These are the activations of a small network on made-up records, seen along a few directions, one row for each record.
Records have a field called Vila. Each example row is followed by its value.
The largest differences between rows may come from other fields.
In the rows, zero is written as 500.
Strong random noise was added to every row along 23 fixed directions; ignore it. To show where, here is one row again and again, with new noise each time:
[515 424 611 598 458 331 711 407 442 104 614 294 408 655 545 620 845 472
 762 647 671 518 529 616 216 355 761 543 469 410 440 372 451 638 644 380
 691 444 351 763 442]
[372 437 337 544 565 426 483 603 429 603 420 649 479 641 666 395 381 534
 642 530 376 462 465 515 419 244 426 615 545 412 562 442 536 605 485 490
 390 608 393 300 386]
[527 642 581 586 543 520 420 346 564 534 386 608 298 554 332 405 639 530
 410 567 660 544 608 661 545 623 598 528 678 554 797 474 571 250 518 776
 277 517 673 513 483]
[385 452 620 435 511 442 277 641 487 463 554 735 485 520 505 792 499 639
 360 508 571 719 457 622 497 521 438 339 617 341 516 383 460 435 442 613
 520 610 640 719 398]
[690 370 606 518 628 616 508 446 477 790 453 789 257 508 507 472 367 421
 737 484 671 618 574 406 382 621 473 614 514 469 887 570 550 386 381 569
 543 574 475 500 555]
[525 596 741 857 576 693 502 200 442 555 295 735 308 388 440 400 416 380
 548 302 539 419 593 601 622 624 580 496 535 649 677 472 519 310 346 494
 754 373 466 466 487]
[471 357 600 524 405 397 630 588 694 486 510 535 409 636 519 536 706 564
 672 567 552 534 643 428 261 398 580 602 396 542 480 423 655 566 426 435
 441 643 373 629 452]
[359 630 623 551 449 401 562 326 374 410 546 499 554 579 528 503 779 596
 469 610 434 616 616 574 680 520 587 349 462 240 531 500 559 601 631 606
 609 415 651 697 475]
[484 621 431 358 295 421 600 665 552 418 469 675 773 510 831 405 590 254
 335 426 405 300 417 321 625 269 575 490 317 536 376 750 599 778 189 369
 438 632 162 370 382]
[571 628 327 716 384 452 480 570 573 457 496 644 549 496 579 634 461 489
 486 378 667 460 411 561 403 351 461 594 487 509 575 514 398 758 430 702
 545 603 405 680 505]
[615 395 461 673 523 485 683 635 255 484 372 417 680 565 599 450 251 235
 446 452 564 386 623 355 359 412 495 436 569 312 397 622 303 609 562 549
 537 410 412 503 467]
[532 539 348 596 529 493 624 544 639 609 415 424 648 557 513 458 509 590
 466 425 248 416 427 442 484 423 459 674 272 613 175 426 534 675 375 502
 567 470 385 358 455]
[475 313 423 618 466 526 451 489 608 479 388 491 503 505 573 469 184 459
 716 375 390 282 563 331 248 623 389 440 601 469 418 575 440 505 586 346
 537 434 348 487 595]
[573 499 548 559 624 563 417 505 410 625 362 598 490 581 755 230 514 342
 294 437 180 380 439 530 360 709 647 656 591 280 370 632 340 496 464 490
 607 365 353 630 456]
[590 505 437 517 553 507 649 413 658 576 435 403 609 476 584 638 167 345
 310 454 325 246 488 531 590 596 517 551 376 545 230 391 628 377 369 478
 549 477 610 265 509]
[446 544 349 378 399 538 491 504 495 441 661 481 533 546 525 547 612 454
 582 537 543 453 328 424 542 463 360 485 380 442 593 761 479 521 742 476
 540 673 490 497 563]
[538 450 561 397 564 667 400 627 249 543 405 369 605 656 598 372 550 486
 611 447 559 523 490 366 476 288 761 383 785 565 558 631 450 483 468 198
 235 532 250 497 335]
[506 500 443 477 360 526 650 537 484 482 655 718 619 588 426 477 664 452
 403 526 532 597 462 412 571 598 574 473 500 286 635 378 446 480 505 439
 480 541 349 404 304]
[536 711 341 433 484 378 637 574 419 510 595 598 599 508 511 337 702 578
 507 580 498 621 456 422 610 373 364 547 296 507 493 597 408 844 445 599
 601 419 441 322 478]
[636 372 760 505 585 632 457 579 439 609 452 541 544 482 589 621 511 569
 428 413 461 658 520 526 493 373 622 557 482 611 275 479 500 435 241 379
 568 557 454 730 338]
[317 508 441 649 253 403 588 648 653 417 459 743 628 620 381 504 596 411
 459 440 480 456 593 412 425 599 551 458 559 230 540 498 415 638 443 474
 372 520 427 629 376]
[653 462 552 483 385 623 606 368 655 315 531 636 742 366 393 651 490 571
 698 468 689 552 501 392 711 468 284 561 434 785 518 813 327 403 525 576
 521 559 577 595 340]
[387 418 485 582 385 551 741 417 608 245 551 434 632 511 450 690 427 396
 615 455 593 277 454 403 599 393 396 389 339 740 411 403 585 330 636 321
 657 622 357 163 388]
[578 712 526 519 541 463 571 441 521 467 545 874 554 552 517 665 531 467
 379 486 678 535 493 573 608 573 404 492 498 442 562 551 381 493 351 703
 720 515 686 496 273]
[478 467 348 629 452 428 659 541 602 329 495 510 582 584 494 543 405 415
 574 474 568 300 499 389 312 553 327 482 466 511 419 504 358 543 675 544
 657 482 397 347 466]

[431 592 497 497 402 448 567 564 573 434 659 534 429 584 583 614 743 513
 536 494 631 499 503 542 373 446 504 492 446 407 637 467 546 625 536 432
 739 662 542 681 469] | e17
[488 622 317 429 659 443 358 690 309 565 563 467 473 574 330 555 261 553
 466 500 621 545 498 444 344 609 226 306 678 388 375 644 176 594 671 540
 560 356 755 425 570] | e16
[827 366 504 267 487 775 472 398 445 354 567 586 884 331 701 533 309 503
 549 402 657 504 403 266 682 572 363 355 735 669 613 753 253 288 554 419
 563 514 353 474 263] | e15
[785 387 581 589 496 575 724 483 419 558 590 317 345 310 383 451 260 258
 446 542 709 473 713 534 411 503 469 583 456 547 507 565 448 305 518 445
 550 477 722 524 636] | e4
[435 467 569 541 492 581 445 393 449 396 546 226 647 491 737 528 404 563
 482 469 381 356 498 526 543 585 638 359 690 558 375 411 392 465 807 336
 591 387 416 636 537] | e15
[632 491 591 311 518 379 474 657 378 405 586 526 445 571 591 659 589 439
 285 543 703 624 553 541 309 411 689 292 619 274 497 290 626 512 204 440
 518 569 500 584 381] | e2
[387 465 596 393 512 280 739 603 655 307 471 414 330 507 508 420 658 239
 479 671 512 347 593 567 362 603 468 575 324 481 602 486 580 446 543 510
 663 507 636 363 614] | e11
[426 573 298 413 481 384 410 635 560 488 509 228 506 587 357 415 594 647
 222 544 289 484 514 590 358 476 467 436 543 340 159 367 562 524 515 503
 349 478 704 475 514] | e14
[487 700 575 614 438 604 500 338 487 539 583 413 155 492 213 440 815 300
 575 442 618 482 431 508 427 798 696 481 318 422 685 632 545 512 567 375
 715 407 484 656 814] | e9
[308 708 639 742 584 571 355 446 508 530 471 441 340 668 559 554 610 613
 285 344 502 320 573 550 338 760 507 266 619 587 344 370 473 402 751 546
 860 442 522 596 527] | e19
[638 494 530 418 698 540 520 498 494 673 391 316 512 654 647 473 375 418
 398 565 465 364 521 548 464 486 723 608 626 567 373 463 558 333 453 479
 304 507 573 423 404] | e1
[443 432 578 616 415 568 453 520 503 658 501 696 441 415 569 278 496 660
 527 404 414 589 742 411 405 563 241 414 568 336 684 525 494 518 570 481
 705 532 608 686 511] | e10
[612 627 398 494 423 419 626 435 623 487 565 514 533 429 529 271 648 585
 445 515 377 470 601 476 460 530 360 602 359 475 401 575 490 672 441 542
 640 398 575 516 511] | e10
[378 461 582 546 438 528 484 839 425 553 530 525 408 500 382 557 418 446
 473 435 626 572 634 561 345 296 383 500 609 440 460 613 354 511 452 276
 480 647 766 723 438] | e10
[552 366 516 559 482 485 460 793 376 558 536 512 459 365 544 498 480 425
 420 464 527 649 332 468 407 373 500 624 320 618 434 428 365 702 446 560
 521 524 129 562 660] | e5
[480 603 356 662 424 531 613 477 503 561 497 741 447 535 353 362 547 449
 442 431 513 414 507 432 516 398 315 619 346 577 449 573 512 472 458 593
 516 585 425 247 388] | e5
[530 520 371 563 215 703 427 462 554 689 769 792 548 368 385 540 450 483
 295 429 442 615 303 454 763 674 436 706 376 452 598 649 396 441 632 586
 321 647 363 601 560] | e17
[340 609 491 594 444 503 496 597 553 348 329 325 819 404 659 431 595 574
 545 361 426 339 495 340 626 390 215 351 373 751 414 819 341 797 699 613
 781 468 485 625 612] | e16
[422 479 558 313 422 516 582 455 421 598 651 725 603 664 412 692 491 249
 352 602 466 480 436 343 715 684 562 439 344 188 335 787 547 346 543 485
 339 584 552 463 406] | e20
[428 569 143 509 508 463 387 302 629 519 297 418 609 589 570 388 397 575
 748 412 239 256 448 423 402 544 349 470 575 210 532 721 591 646 586 590
 480 478 644 531 576] | e15
[458 294 507 336 399 420 465 777 536 311 418 393 470 296 586 305 472 345
 587 514 630 431 626 316 297 424 228 263 529 503 765 658 518 502 551 428
 547 593 450 460 698] | e19
[477 460 522 437 504 336 644 530 273 390 597 601 384 379 602 457 532 261
 331 656 477 570 440 661 575 232 324 621 190 341 476 570 587 492 454 649
 693 620 608 348 530] | e7
[623 504 490 485 461 510 441 551 657 444 480 524 509 430 500 396 434 570
 404 442 512 479 572 576 397 548 612 522 780 597 532 301 435 426 287 356
 367 439 483 495 373] | e7
[330 521 417 598 516 546 418 533 293 492 626 419 467 672 428 556 414 551
 568 507 413 486 450 640 435 386 586 558 705 335 268 527 280 478 719 251
 398 465 612 612 360] | e9
[302 515 521 549 445 526 396 607 606 276 326 401 715 452 573 479 569 518
 532 335 289 377 451 595 511 455 576 391 697 444 445 483 394 592 394 211
 601 456 540 703 366] | e12
[522 409 573 427 397 425 378 539 322 367 547 605 567 434 633 410 319 525
 482 557 588 511 697 357 442 358 281 319 622 530 292 844 374 493 598 514
 368 467 464 572 470] | e3
[595 551 403 444 571 375 563 465 506 397 545 392 373 526 521 428 576 369
 597 652 590 436 412 579 368 535 549 650 462 464 542 581 409 562 591 572
 501 418 498 492 611] | e1
[514 376 511 442 536 551 488 446 683 594 645 753 398 559 590 571 382 634
 719 527 539 525 511 483 382 720 421 591 656 496 707 388 427 364 609 402
 582 547 511 516 407] | e20
[575 425 512 568 517 485 622 594 524 347 602 476 529 205 503 632 321 525
 584 523 589 641 430 727 621 329 348 701 426 715 574 316 272 547 475 477
 692 475 644 497 502] | e4
[573 445 248 475 537 525 497 673 673 549 623 254 522 508 416 868 378 464
 449 408 511 481 140 581 343 587 606 568 383 483 470  75 533 558 464 414
 591 597 391 427 647] | e3
[574 531 409 425 336 570 573 557 645 429 751 421 392 419 425 579 739 435
 364 519 717 583 369 650 493 553 574 557 488 465 924 244 583 374 598 495
 535 743 546 562 563] | e14
[542 347 652 613 539 660 490 376 454 479 574 424 447 397 503 727 194 415
 520 468 569 455 457 554 562 691 447 573 534 635 481 568 328 252 807 529
 620 492 560 622 627] | e11
[502 522 416 604 281 567 413 473 495 465 595 453 560 326 558 438 472 602
 326 380 467 511 529 467 569 425 353 371 480 515 512 478 548 534 597 523
 550 575 420 571 602] | e17
[617 487 433 599 662 675 703 415 413 533 411 401 668 561 637 387 376 300
 438 414 341 272 394 472 522 619 524 647 505 471 457 505 332 386 599 449
 755 416 445 314 372] | e2
[731 396 484 426 479 707 507 546 360 625 706 525 452 345 358 568 399 426
 533 452 558 709 323 541 575 489 627 684 483 504 539 500 344 467 369 229
 457 501 416 574 490] | e5
[269 403 782 584 593 414 680 646 417 535 405 659 525 606 375 557 556 555
 655 574 499 701 659 452 625 435 648 482 450 592 432 277 466 595 344 370
 464 354 408 361 334] | e13
[446 596 328 631 394 526 488 575 556 447 487 580 602 546 285 582 598 402
 403 484 669 503 374 582 564 573 461 528 572 324 766 544 335 468 649 745
 390 608 633 623 453] | e3
[619 232 583 336 536 475 564 578 595 610 632 452 527 528 624 587 489 657
 537 640 466 681 534 393 390 644 535 589 445 530 478 255 547 478 579 541
 456 531 340 532 542] | e14
[611 390 502 372 560 579 364 592 390 341 506 415 531 288 627 476 515 502
 477 441 555 560 282 490 502 310 381 425 443 705 518 483 478 458 465 451
 658 569 260 379 542] | e13
[615 577 340 594 404 466 591 384 678 423 456 315 478 679 473 437 598 508
 578 418 603 230 641 325 172 550 602 393 577 513 442 482 669 546 544 460
 477 513 348 484 513] | e8
[427 458 433 414 502 507 316 637 372 448 428 418 523 485 524 519 425 427
 545 506 543 541 392 618 526 320 591 465 717 390 680 565 451 509 485 444
 234 564 533 608 517] | e6
[500 472 612 360 606 376 501 555 251 289 428 547 405 389 508 354 686 224
 418 672 541 629 336 638 602 416 520 572 374 433 649 654 432 468 461 694
 505 453 467 403 568] | e18
[475 417 483 417 627 648 604 696 536 717 490 243 423 583 173 386 603 491
 457 467 364 519 501 358 367 681 396 494 349 517 345 499 485 328 592 272
 612 498 620 316 563] | e8
[607 670 294 357 353 404 706 325 800 570 687 565 663 464 493 642 488 672
 666 576 568 526 547 411 709 545 387 576 312 545 626 495 654 720 418 615
 470 531 676 412 548] | e6
[746 338 524 433 423 573 464 462 383 652 654 475 584 273 599 415 384 794
 569 540 586 822 687 369 589 435 297 413 566 498 743 498 496 563 622 645
 464 514 538 692 605] | e11
[295 485 457 420 394 497 260 485 464 353 651 446 358 581 543 539 448 494
 588 513 436 332 426 500 332 488 498 354 632 410 282 675 480 429 710 170
 449 556 447 588 545] | e9
[573 492 208 475 375 614 560 767 799 636 423 391 676 485 455 410 548 489
 482 367 521 393 456 418 379 443 341 655 550 512 795 587 475 540 507 519
 373 783 636 599 494] | e16
[474 463 390 640 594 511 504 532 371 620 437 501 550 690 347 481 574 632
 305 503 452 604 398 449 486 463 570 465 478 469 386 111 582 436 581 736
 359 486 206 186 378] | e20
[691 270 408 282 419 648 516 648 452 355 531 266 743 351 398 590 637 378
 531 401 467 633 163 356 510 396 606 480 326 450 502 500 530 537 344 270
 506 590 204 518 519] | e18
[718 366 633 509 509 472 690 348 607 579 611 495 480 565 708 553 510 585
 600 626 435 537 629 561 414 435 724 852 423 577 286 426 548 517 411 465
 436 503 451 705 365] | e19
[795 561 348 588 446 497 744 450 377 925 794 133 494 713 569 721 358 549
 324 637 696 523 631 429 472 339 754 596 356 448 339 312 756 631 687 682
 221 661 505 541 679] | e12
[553 382 329 515 424 378 741 559 503 457 543 426 507 527 524 374 655 431
 483 605 534 539 500 437 366 435 487 505 374 279 797 161 684 556 592 650
 550 603 319 267 554] | e12
[296 363 619 521 391 437 581 764 410 537 588 458 561 520 606 394 378 490
 207 541 289 497 709 564 493 347 565 448 627 403 229 261 498 432 471 175
 365 531 527 442 327] | e7
[722 259 551 380 614 630 494 414 308 438 528 522 563 520 762 596 459 259
 634 528 501 499 242 485 447 453 647 675 499 363 552 695 386 389 543 466
 578 590 245 636 411] | e4
[245 406 540 682 386 435 645 898 501 489 534 537 430 526 406 566 445 222
 192 478 650 395 535 487 391 522 398 375 403 459 577 239 479 418 644 508
 593 671 424 297 573] | e18
[582 608 444 269 632 552 428 722 615 751 583 316 530 509 592 571 547 625
 459 489 516 553 361 462 511 501 487 532 410 680 468 490 517 628 425 417
 570 583 580 509 604] | e1
[651 581 455 470 336 639 454 439 715 468 662 582 643 472 291 643 565 678
 407 373 661 540 506 367 512 749 452 375 584 594 429 495 411 399 474 456
 507 489 499 614 392] | e6
[524 362 470 445 509 379 580 513 546 281 595 405 403 517 721 372 387 595
 494 641 524 371 624 577 285 261 392 605 614 787 352 314 537 355 623 420
 423 566 379 202 368] | e2
[405 492 529 562 544 568 358 456 348 632 432 307 402 374 331 548 394 675
 677 422 476 632 544 493 633 245 365 391 358 684 412 577 661 563 495 448
 469 525 610 488 721] | e8
[556 441 482 526 422 522 482 275 523 348 553 334 296 357 556 483 592 353
 529 575 410 408 395 813 490 265 555 761 362 392 486 660 670 326 545 447
 507 700 713 768 590] | e13

Which value of Vila does each new row have?
[476 549 683 695 496 533 745 515 304 603 434 424 663 600 418 384 695 535
 378 563 521 631 744 509 704 348 599 546 470 480 435 510 450 529 569 603
 441 459 658 607 319] | e18
[422 395 528 362 581 473 499 554 542 338 482 290 627 440 558 610 640 614
 482 534 366 574 323 525 566 501 402 454 366 579 464 336 521 468 615 539
 712 528 466 451 529] | e11
[786 612 377 587 610 606 593 426 440 535 422 323 392 633 178 534 460 333
 599 456 869 467 435 470 378 577 837 558 675 641 706 389 468 414 388 513
 228 407 351 290 516] | e7
[494 477 590 550 535 484 586 603 396 562 567 694 524 535 477 661 501 431
 565 453 587 616 446 408 502 566 500 471 364 414 469 499 358 663 424 484
 745 453 399 564 466] | e8
[817 494 486 415 486 447 433 401 617 161 525 217 394 369 353 407 529 524
 325 516 669 365 598 500 147 646 478 352 652 681 186 509 437 272 507 483
 525 313 509 496 557] | e13
[470 379 657 479 536 434 675 510 548 436 525 536 261 677 528 574 810 337
 725 554 500 462 482 551 203 338 640 697 250 415 370 529 669 474 307 224
 739 657 451 625 386] | e3
[387 589 651 610 497 576 625 727 534 650 529 532 496 457 578 520 446 473
 457 438 661 466 641 534 614 370 404 496 491 766 646 473 439 516 508 393
 660 647 668 479 469] | e12
[557 385 456 222 634 535 414 676 535 544 506 300 609 438 723 551 477 619
 389 570 512 520 375 429 539 323 196 487 390 796 508 581 583 382 667 684
 520 761 543 347 570] | e16
[653 439 573 248 653 347 527 492 375 412 497 365 418 471 547 451 503 518
 596 676 623 602 667 455 384 420 401 360 499 464 484 546 579 488 439 557
 544 425 687 436 558] | e14
[441 472 573 415 604 545 467 475 420 459 525 627 564 563 610 564 477 482
 492 510 440 487 422 501 572 557 496 452 574 462 462 499 410 383 538 421
 631 487 468 402 335] | e4
[439 668 431 715 377 514 425 476 820 574 455 736 360 515 435 570 446 531
 406 302 586 285 538 490 363 640 376 479 471 651 501 452 618 462 393 595
 602 630 491 465 533] | e12
[535 699 461 540 777 493 600 460 278 551 448 577 354 563 606 366 558 264
 334 589 534 448 296 808 617 401 677 713 515 491 716 309 452 415 426 610
 617 465 522 176 376] | e20
[417 697 551 460 612 362 499 545 477 386 582 767 243 564 145 492 606 468
 462 644 693 565 450 511 459 652 325 544 367 759 261 634 274 452 484 621
 553 314 518 145 455] | e9
[553 443 820 531 539 495 812 495 458 646 553 577 418 389 362 480 521 469
 623 593 595 746 768 414 661 621 573 544 305 619 603 397 509 549 356 423
 637 326 564 437 571] | e4
[661 472 531 434 376 395 734 570 677 555 510 467 591 458 564 380 641 529
 576 564 578 537 749 263 437 492 449 522 313 561 573 571 612 731 373 562
 529 495 451 555 581] | e17
[562 471 528 406 441 498 494 503 558 549 514 432 433 508 489 296 712 577
 403 544 486 540 602 386 417 539 481 437 466 532 575 502 681 411 518 564
 414 564 417 456 559] | e7
[305 223 499 532 304 464 356 594 668 370 442 253 311 187 447 401 435 513
 583 477 305 514 520 707 438 333 505 521 507 459 721 247 741 418 464 257
 328 642 542 639 788] | e11
[693 657 403 510 520 607 390 527 446 421 538 234 517 469 359 504 393 422
 305 366 600 406 453 491 332 787 588 366 737 469 389 590 229 505 587 423
 533 285 555 624 619] | e2
[526 329 450 485 536 558 522 483 445 452 413 482 630 402 363 621 410 428
 615 462 420 640 316 505 615 567 570 527 458 349 637 393 447 489 433 491
 488 441 433 490 522] | e8
[662 481 498 531 564 694 772 474 529 907 527 399 555 522 514 426 449 532
 574 488 475 531 684 458 623 427 481 701 408 487 679 519 620 434 483 416
 554 664 813 533 434] | e8
